Look-ups in named tables: a row name and a column name give one cell, copied from the table.

Table puvet
	setep	bigazuk	bokeli	lepilev	lepare	raf	kozoles
sidip	142	79	155	147	165	139	176
zek	102	62	190	176	154	169	170
vur	184	118	59	71	185	192	163

What is the lepare of vur in puvet? 185
What is the lepare of zek in puvet? 154
What is the lepilev of zek in puvet? 176
What is the bigazuk of sidip in puvet? 79
What is the lepare of sidip in puvet? 165
What is the raf of sidip in puvet? 139
What is the setep of sidip in puvet? 142
What is the kozoles of sidip in puvet? 176
Row with the largest kozoles: sidip

zorim
cols = zazi, ruvodek, dakede, vuf, vifipa, febibas, pera, dovilil, seseg
gini: [79078, 56345, 56709, 79052, 69683, 23795, 49020, 66181, 54661]
lupur: [91188, 57507, 50702, 59632, 69727, 37258, 58748, 62847, 85056]
relik: [59741, 86252, 62134, 70073, 31035, 67658, 70205, 64681, 48660]
nefa: [72994, 81098, 79379, 66195, 50759, 40164, 32163, 52147, 40346]
bon: [56417, 73108, 64604, 25959, 50416, 51095, 34426, 67257, 76801]
sebul: [20911, 43840, 40839, 15065, 29321, 66801, 55257, 86479, 49593]

seseg of sebul: 49593
febibas of lupur: 37258
dovilil of gini: 66181
dovilil of bon: 67257
dovilil of lupur: 62847
seseg of relik: 48660
vuf of relik: 70073
febibas of relik: 67658

duk =
	puzitev	veg	kon	pemob	pupo	silez	suzapag	zaba	bazonev	vanan
dad	30	67	55	44	93	55	24	39	46	56
ker	48	64	52	37	93	43	27	41	55	62
per	42	65	57	39	94	46	26	41	52	61
borani	52	62	50	37	92	42	28	41	56	63
kapaf	27	68	54	45	93	57	23	38	45	55
des	20	68	50	48	90	64	22	36	43	51
tamuri	44	65	55	38	94	45	26	41	53	61
ruvur	26	68	44	46	92	58	23	38	45	54

zaba of ruvur: 38
zaba of ker: 41
suzapag of kapaf: 23
zaba of kapaf: 38
bazonev of des: 43
kon of tamuri: 55
silez of dad: 55
veg of ruvur: 68
bazonev of ker: 55
veg of kapaf: 68
pupo of kapaf: 93
bazonev of dad: 46

ruga
fields: gidegag, renu, sazutob, resobo, nez, mifuzud, varig, dadala
tisol: [-1293, 390, 6687, -3579, -1617, -2260, 2480, 2894]
lefavir: [-2540, -1209, 928, 129, 3163, 3724, -365, -6488]
ligapu: [1991, -3334, 5895, 1297, 1546, -3722, -997, 5780]
puneg: [8225, -6, 4709, 4328, -255, 4235, 1641, 2565]
sur: [1360, 3862, 2883, 3315, 3197, 5344, 7926, 5470]

puneg, gidegag => 8225
ligapu, resobo => 1297
tisol, mifuzud => -2260
tisol, resobo => -3579
tisol, gidegag => -1293
puneg, sazutob => 4709
ligapu, renu => -3334
tisol, varig => 2480
lefavir, gidegag => -2540
ligapu, nez => 1546
tisol, renu => 390
tisol, sazutob => 6687
puneg, varig => 1641
lefavir, renu => -1209
puneg, nez => -255
Row with the largest mifuzud: sur

sif:
,ror,vel,luvired,zipi,sozeg
feper,165,185,133,155,116
labaf,120,137,144,155,157
zezoro,120,137,122,126,116
vizevu,92,137,176,119,240
dega,120,128,144,134,157
lada,174,156,89,141,33
kob,156,128,133,134,116
moguf,129,156,111,163,95
bep,165,128,144,119,116
lut,129,99,166,112,178
gat,165,176,155,170,136
kotuta,138,109,198,119,240
gidaso,156,185,176,163,178

gidaso, ror -> 156
lada, zipi -> 141
labaf, zipi -> 155
vizevu, sozeg -> 240
lada, vel -> 156
gat, sozeg -> 136
labaf, vel -> 137
zezoro, vel -> 137
labaf, ror -> 120
dega, luvired -> 144
bep, vel -> 128
kob, ror -> 156
kob, luvired -> 133
bep, sozeg -> 116

Table zatiga
columns: nuz, kofo, voze, lipato, bidabu, zon, rimal, muterid, numu
letod: [26251, 42337, 46692, 57132, 29596, 37478, 46332, 44359, 39651]
lemurup: [40263, 44435, 39048, 47762, 40655, 30247, 51620, 40332, 34770]
dos: [38090, 42325, 35871, 48490, 34905, 43303, 61575, 48661, 50762]
nek: [32998, 32978, 37016, 60386, 31348, 40506, 55639, 45446, 52755]
turebo: [35526, 33749, 36359, 51299, 45135, 25416, 55893, 30673, 42740]
zefa: [33498, 41705, 44159, 52208, 37355, 24317, 55895, 33810, 38673]
zumuvuz: [34656, 41848, 45095, 53324, 37114, 25447, 56503, 30017, 45894]
tad: [29216, 36035, 39481, 52432, 42187, 27773, 49007, 32616, 53772]
rud: [36111, 47036, 53222, 63630, 25284, 45769, 37945, 50799, 28038]
sumob: [28017, 31554, 25881, 52569, 40487, 30105, 61806, 41781, 58904]
pifovu: [35909, 42242, 33390, 39979, 50230, 34968, 40081, 41211, 53357]
dofe: [40440, 47062, 37567, 38184, 45511, 34038, 36729, 41175, 58483]
nad: [30479, 38500, 32913, 76500, 18550, 24664, 67689, 49482, 35653]

rimal of pifovu is 40081
rimal of nad is 67689
numu of nad is 35653
muterid of tad is 32616
nuz of dofe is 40440
zon of nek is 40506
numu of nek is 52755
kofo of nad is 38500
nuz of tad is 29216
rimal of turebo is 55893
zon of lemurup is 30247
voze of letod is 46692
kofo of tad is 36035
bidabu of turebo is 45135
kofo of zefa is 41705

vokozi =
	pazuliv	runezo	kilok	vip	zut	dipi	bunuk
lipe	169	139	122	242	100	188	198
pela	151	130	185	181	165	95	169
besum	152	113	103	99	114	132	115
zodo	185	151	81	212	103	107	129
rulato	168	144	57	157	65	185	127
deba	143	121	105	170	117	174	165
gosavu	151	165	107	185	92	174	171
ribine	222	98	68	194	126	130	101
ruzus	174	128	108	130	118	130	124
let	171	148	97	172	126	96	118
vobife	178	113	130	217	129	108	175
gabuvu	142	165	146	163	129	135	166

gosavu, bunuk -> 171
let, bunuk -> 118
ribine, bunuk -> 101
let, vip -> 172
vobife, dipi -> 108
pela, pazuliv -> 151
ribine, pazuliv -> 222
gosavu, zut -> 92
deba, vip -> 170
pela, kilok -> 185
vobife, runezo -> 113
ruzus, zut -> 118
gosavu, vip -> 185
deba, pazuliv -> 143
ruzus, runezo -> 128

vele
|  | gid | lugolob | savate | leromok | nev | sosafef | lopod |
|---|---|---|---|---|---|---|---|
| mut | 829 | 291 | 915 | 634 | 916 | 196 | 926 |
| gizatog | 519 | 530 | 356 | 19 | 44 | 955 | 95 |
| lur | 422 | 478 | 781 | 891 | 372 | 668 | 878 |

What is the savate of gizatog in vele?
356
What is the nev of lur in vele?
372
What is the sosafef of gizatog in vele?
955
What is the sosafef of lur in vele?
668
What is the nev of mut in vele?
916
What is the savate of mut in vele?
915
What is the sosafef of mut in vele?
196
What is the leromok of gizatog in vele?
19
What is the lugolob of lur in vele?
478
Row with the largest lugolob: gizatog

zurit:
columns: sibusav, rorev, lumap, ruludi, gubupak, miko
vir: [5646, 6645, 2753, 4229, 6220, 6620]
vuv: [8210, 7596, 1622, 6664, 7851, 5492]
senib: [5738, 5958, 1755, 4375, 6278, 5117]
napul: [4929, 6284, 1505, 3202, 5763, 6360]
zona: [6608, 7424, 1465, 4003, 6831, 7021]
tep: [7881, 7423, 3253, 6149, 7641, 5802]

rorev of vuv: 7596
miko of vir: 6620
ruludi of vuv: 6664
sibusav of zona: 6608
gubupak of tep: 7641
miko of zona: 7021
miko of senib: 5117
ruludi of tep: 6149
miko of vuv: 5492
rorev of tep: 7423
gubupak of senib: 6278

dus.csv
,nonode,neruba
pode,38,47
lasu,32,31
diz,36,42
sode,52,49
napare,62,29
tig,44,24
zevadib,35,41
sabe,34,31
nom,50,96
gutevir,38,47
rak,38,45
tov,19,74
filuza,30,62
pes,47,49

neruba of sabe is 31
nonode of nom is 50
nonode of tov is 19
neruba of rak is 45
nonode of sabe is 34
neruba of gutevir is 47
neruba of diz is 42
nonode of rak is 38
Row with the largest neruba: nom

Table bune
|  | zugo | reb |
|---|---|---|
| kiteb | 6539 | 1996 |
| leludo | 7372 | 6539 |
| gadamef | 7907 | 4869 |
| fabot | 6881 | 6443 |
| losu | 4659 | 1915 |
| tunidom | 6176 | 7541 |
| meli | 4762 | 2933 |
| rilezal | 5595 | 6749 |

meli, zugo -> 4762
tunidom, reb -> 7541
fabot, reb -> 6443
leludo, zugo -> 7372
gadamef, zugo -> 7907
losu, zugo -> 4659
rilezal, reb -> 6749
rilezal, zugo -> 5595
leludo, reb -> 6539
meli, reb -> 2933
Row with the largest zugo: gadamef

Table kofuz
	kareku	dap	das
pizogog	11	31	203
komote	54	79	107
lagab	59	83	128
zel	159	124	129
kud	121	87	117
tatom	136	42	54
rek	109	106	139
nivot	190	159	90
zezo	103	145	82
zomut	80	105	102
fumene	79	78	80

What is the das of rek in kofuz?
139
What is the kareku of zezo in kofuz?
103
What is the kareku of tatom in kofuz?
136
What is the das of tatom in kofuz?
54
What is the dap of rek in kofuz?
106
What is the dap of zel in kofuz?
124
What is the das of fumene in kofuz?
80
What is the dap of kud in kofuz?
87
What is the kareku of kud in kofuz?
121
What is the dap of lagab in kofuz?
83
What is the dap of komote in kofuz?
79
What is the das of lagab in kofuz?
128
What is the dap of tatom in kofuz?
42
What is the dap of pizogog in kofuz?
31
What is the das of komote in kofuz?
107

